A small network was shown many inputs. Here are its activations along a few directions, one row for each input.
In each table, some parts of the input vary, and every possible input appears once, in random order.
A made-up example of a description, with smaller parts first: line(4) and (point or (values(2) and ring(5)) or ring(11)).
Shared parts are said once, and a part with two or three values counts as separate values.
In the rows, 128 means zero.

Other details of the inputs shift rows strongly along three fixed directions, in all tables alike. That doesn't count.

A family of inputs:
R1: [ 86 134 112  93 134 142 107 112 114 142 161  84 153]
R2: [180 108 141 182  96  95 171 121 147 113  98 194 117]
R3: [ 97 111  90 117  88  89 117 116  88 147 187 149 142]
R4: [144 128 149 104 145 182 129 144 158 149 100 104 104]
R5: [140 103 141 108  92 146 129  91 175 132 125  86 112]
R6: [106 143 102 135 107  78 124 142  83 131 160 170 148]
R7: [165  89 142 156  89 123 148  95 145 131 105 150 114]
R8: [129 118 118 171 124 102 127 154  75 152 140 186 147]
R9: [ 83 154 111  76 142 127 109 105 101 101 183  91 140]
R10: [143 128 135  99  92 124 145 102 187 114 135  96 111]
R11: [148 128 154 126 118 130 141 113 175 118  96 110 110]
R12: [145 110 137 106  98 150 123  91 162 131 131  90  88]
R13: [170 115 155 156 141 164 145 140 172 142  81 132 111]
R14: [149 118 122 104  68  88 136  79 157 120 147 117 100]
R15: [ 92 128 107  95 132 145 109 123 134 128 178  79 158]
R16: [118 141 112 165 129  83 128 162  81 131 126 195 146]
R17: [ 87 169 129 104 194 155 118 146 103 119 126 100 169]
R18: [102 107 100 146 111  96 125 137  85 144 157 163 141]
R19: [111 134 112 167 130  83 133 163  82 127 124 189 143]
R20: [111 131 111 166 129  84 137 163  81 124 124 185 140]
R21: [151  74 119 150  48  86 131  75 145 116 154 139  95]
R22: [163 111 144 125 120 167 147 113 172 131 109 117 114]
R23: [ 91 150 109  88 144 115 105 122 119 108 167  79 151]
R24: [119 155 128 134 192 136 123 154  99 113 113 134 154]
R25: [144 131 143  96  97 126 130  90 166 113 130  98  85]
R26: [ 74 156 113 119 177 117  96 147  87 100 157 109 157]
R27: [163 146 169 167 240 219 126 184 134 133  35 126 133]
R28: [158 149 167 170 237 208 120 191 136 143  37 121 130]
R29: [154 135 154 105 143 185 131 143 159 154 102 104 102]
R30: [120 109 114 181 144 114 119 132  73 119 137 177 146]
R31: [153 103 133 108 100 144 123  95 173 127 129  83 105]
R32: [137 103 128 184 136 116 142 160 100 144 101 184 125]
R33: [ 71 176 112  57 162 153 103 151 109 129 159  78 151]
R34: [141 133 143  94  93 125 139  91 173 127 122  97 105]
R35: [181 120 145 174  79  87 156 135 132 133 100 200 103]
R36: [ 86 161 106  82 136 124 117 127 126 122 172  93 156]
Description of these inputs: values(2) and (line(6) or (values(3) and line(4))).
Changing only the values(2) part turns R22 into R2. The same change can be made to R13. Which row results?
Answer: R36
Change only the line(6) part in R18. List by row number the other rows that result.
Answer: R3, R4, R8, R29, R32
Change only the values(2) part in R7. List by row number the other rows that result.
Answer: R17
Change only the values(3) part in R25. List by row number the other rows that result.
Answer: R9, R26

A family of inputs:
R37: [165 147 152 154 162 149 138 172 143 145  75 152 120]
R38: [160  85 142 195 128 133 130 142 106 156  74 183 130]
R39: [155 144 151  96 120 136 136 112 186 119 114  90 118]
R40: [111 137 103 182 141  64 111 146  72 111 144 187 154]
R41: [185  77 142 164 114 168 147 118 159 147 112 157 106]
R42: [172 111 147 105  77 118 155  85 194 110 107 112  80]
R43: [153 129 155 193 139 106 153 143 135 116  81 187 136]
R44: [169 131 160 187 170 127 160 163 150 115  49 173 130]
R45: [170  93 150 209 151 117 136 113 106 134  79 183 123]
R46: [164 144 154  82 114 162 140 125 191 144 106  90 104]
R47: [ 99 132 111 174 131  86 124 157  61 133 145 195 150]
R48: [ 78 158 123 106 166 148 107 162  83 129 149 121 145]
R49: [ 93 113  99 142 152 141 102 129  87 119 166 105 175]
R50: [111 129  96  90  64  66 122  76 134 112 196 107 135]
R51: [108 143 106  89  97  96 114  94 132 110 178  94 133]
R52: [120 161 137  35 132 183 106 126 161 135 148  43  98]
R53: [ 87 172 133 109 230 183 110 205  84 132 106 108 148]
R54: [ 95 144 107  51 113 131 129 119 134 137 172  81 146]
R55: [101 117  85 130  91  70 130 127  78 130 173 167 138]
R56: [163  75 155 181 131 169 131 150 174 167  68 138  98]
R57: [170 163 197 167 220 212 154 204 163 146  14 143 122]
R58: [184  70 132 186  99 130 152  92 154 115 128 158 112]
R59: [170 109 136  96  60 121 161  95 183 137 119 121  83]
R60: [162  70 123 162  77 136 134 112 135 147 124 154 120]
R61: [ 83 161 103 101 172 143 116 166  89 134 143 118 160]
R62: [ 93  88 105 182 135 103 107 134 104 138 151 130 153]
R63: [ 88 174 127  42 144 188 113 128 143 136 156  50 129]
R64: [100 112  93 101  67  62 124  83 106 100 189 128 123]
R65: [111 137  98 172 131  75 116 162  65 138 147 195 159]
R66: [163 126 154 122  92 130 149  94 183 112 103 120  91]
R67: [165 115 162  95  68 133 146  74 195 106 116  98  63]
R68: [ 94 143 106 114 145 107 119 128 103 104 149 120 142]
R69: [ 88 176 130  40 167 172  91 126 144 107 158  29 124]
R70: [ 87 143 123 125 201 169  97 142  87 130 126  80 171]
R71: [101 123  91 140 100  58 134 111  94 108 167 158 157]
R72: [102  98 100 175 141  90 110 127  36 160 152 192 167]
R73: [165 115 152 128  74 113 147  85 175 110 113 131  81]
R74: [ 99 194 139 107 244 203  97 207 104 141  98  93 149]
R75: [ 97 123 101 108  64  66 131  77 118 109 192 131 143]
R76: [137 140 140  84  97 152 143 110 168 139 132  96 105]
Changing only one part turns R37 into R50. The same change can be made to R38. Which row results?
Answer: R70
What is each input in this table made of?
Answer: values(2) and (point or line(4) or (values(3) and line(5)))
Change only the values(3) part in R69. List by row number the other rows that result.
Answer: R64, R67
